Look-ups in named tables: a row name and a column name give one cell, copied from the table.

suluva
         mudi   sib   fas  nakoz   vev  mubupog  pumik  ratidan   vog  vesemeg
tepafo    174  -715  -272   -497  -353     -356   -573     -222  -182      241
popa      -42  -767  -296   -239  -290     -379   -105     -390    46      468
gerem    -200   272   395     32   -26       43   -138      311  -129     -413
bofema   -429  -704  -229    -48  -116     -361    505     -337    57      149
tov       310   311  -210    239  -103       -8   -583       -9  -122     -223
dumop    -559   -13   365    -33    52      -32    488      137  -136     -355
mitoga   -556  -576   -39    -25   -20     -306    541     -212   -32      -67
zov       101  -758  -290   -382  -341     -372   -467     -330   -70      429
lutuvi     39   305   366    104   -62       44   -458      284  -108     -373
risefa    221   315   186    183   -89       33   -559      173   -99     -304
tuzud    -422   185   394    -19    21       28    290      261  -142     -409
miraval  -240  -754  -283   -118  -214     -378    340     -396    95      355
nobepad  -603  -319   234    -25    38     -172    538      -35  -100     -245

fas of tepafo is -272
vog of gerem is -129
mubupog of risefa is 33
vev of tepafo is -353
vog of bofema is 57
vesemeg of lutuvi is -373
pumik of mitoga is 541
sib of gerem is 272

zofum:
cols = vas, memoram, fased, mopadim, fevadaf, kur, zuseva, genit, fisoza, tad
lus: [291, 298, 448, 335, 613, 287, 289, 288, 481, 590]
nav: [304, 305, 454, 434, 604, 346, 285, 277, 479, 572]
vot: [284, 272, 522, 386, 687, 318, 278, 279, 558, 668]
bam: [469, 395, 820, 745, 769, 632, 466, 466, 865, 771]
tunag: [451, 478, 496, 454, 407, 416, 442, 420, 518, 352]
sidil: [283, 299, 449, 272, 586, 242, 266, 259, 458, 573]
faz: [615, 658, 337, 506, 514, 561, 673, 717, 357, 616]
bog: [858, 926, 400, 551, 158, 693, 859, 852, 329, 189]

What is the tad of faz in zofum?
616
What is the tad of nav in zofum?
572
What is the fevadaf of bam in zofum?
769
What is the kur of lus in zofum?
287
What is the memoram of vot in zofum?
272
What is the mopadim of bog in zofum?
551
What is the mopadim of bam in zofum?
745
What is the zuseva of nav in zofum?
285
What is the zuseva of bam in zofum?
466
What is the genit of sidil in zofum?
259
What is the zuseva of faz in zofum?
673
What is the mopadim of lus in zofum?
335
What is the memoram of bam in zofum?
395
What is the zuseva of tunag in zofum?
442
What is the fevadaf of vot in zofum?
687
What is the genit of nav in zofum?
277
Row with the largest kur: bog

Table sado
	tifeses	vumumib	sul	sif	lok	zol	mas	rif	gemabot
mitif	1.622	5.842	3.705	4.445	5.192	5.719	3.024	7.742	2.503
vukag	0.843	7.382	2.861	3.855	6.222	6.436	1.270	7.143	1.318
tas	0.746	6.977	2.783	3.565	5.641	7.080	1.109	6.654	1.456
nodedub	4.177	4.075	5.420	5.545	3.673	4.008	4.613	8.371	4.830
nik	8.753	2.043	7.155	6.282	3.248	2.176	7.614	2.159	7.665
dil	3.956	2.474	6.721	5.617	3.175	4.573	5.866	3.082	5.943
kunudov	8.343	2.559	6.708	6.071	3.204	1.987	7.597	2.192	7.854

nodedub, sif => 5.545
nik, sif => 6.282
kunudov, lok => 3.204
tas, mas => 1.109
vukag, vumumib => 7.382
kunudov, zol => 1.987
tas, sif => 3.565
nodedub, tifeses => 4.177
nodedub, mas => 4.613
dil, gemabot => 5.943
dil, rif => 3.082
nik, sul => 7.155
nik, vumumib => 2.043
kunudov, tifeses => 8.343
dil, lok => 3.175
kunudov, mas => 7.597

vid.tsv
	lizadam	dufal	ratu	bita	fel
nof	-0.59	2.30	1.67	-1.33	-0.50
dimagu	0.67	3.91	1.67	6.63	-0.50
vedu	0.43	2.30	1.67	5.87	4.12
gufesi	-0.59	2.30	1.67	5.87	-5.20
livofa	-0.59	2.30	1.67	5.87	-0.50
pigos	-0.59	2.25	1.67	5.87	0.89
bal	-0.59	2.30	1.67	5.87	-0.50
zoronos	-0.59	2.30	1.67	2.46	1.72
rerada	-0.59	2.30	1.67	5.87	-1.60
nofo	-0.59	2.30	1.67	5.87	-0.50
sif	-0.59	0.35	1.67	2.71	-0.50
pati	0.51	2.30	1.67	3.83	-0.50
tozevo	-0.59	2.30	1.67	5.87	-2.62

What is the ratu of rerada in vid? 1.67
What is the dufal of pati in vid? 2.30
What is the bita of pati in vid? 3.83
What is the dufal of nofo in vid? 2.30
What is the dufal of rerada in vid? 2.30
What is the bita of sif in vid? 2.71
What is the lizadam of pigos in vid? -0.59
What is the fel of nofo in vid? -0.50
What is the bita of bal in vid? 5.87
What is the bita of livofa in vid? 5.87
What is the lizadam of vedu in vid? 0.43
What is the bita of dimagu in vid? 6.63
What is the ratu of dimagu in vid? 1.67
What is the ratu of tozevo in vid? 1.67
What is the dufal of zoronos in vid? 2.30
Which row has the largest dufal? dimagu

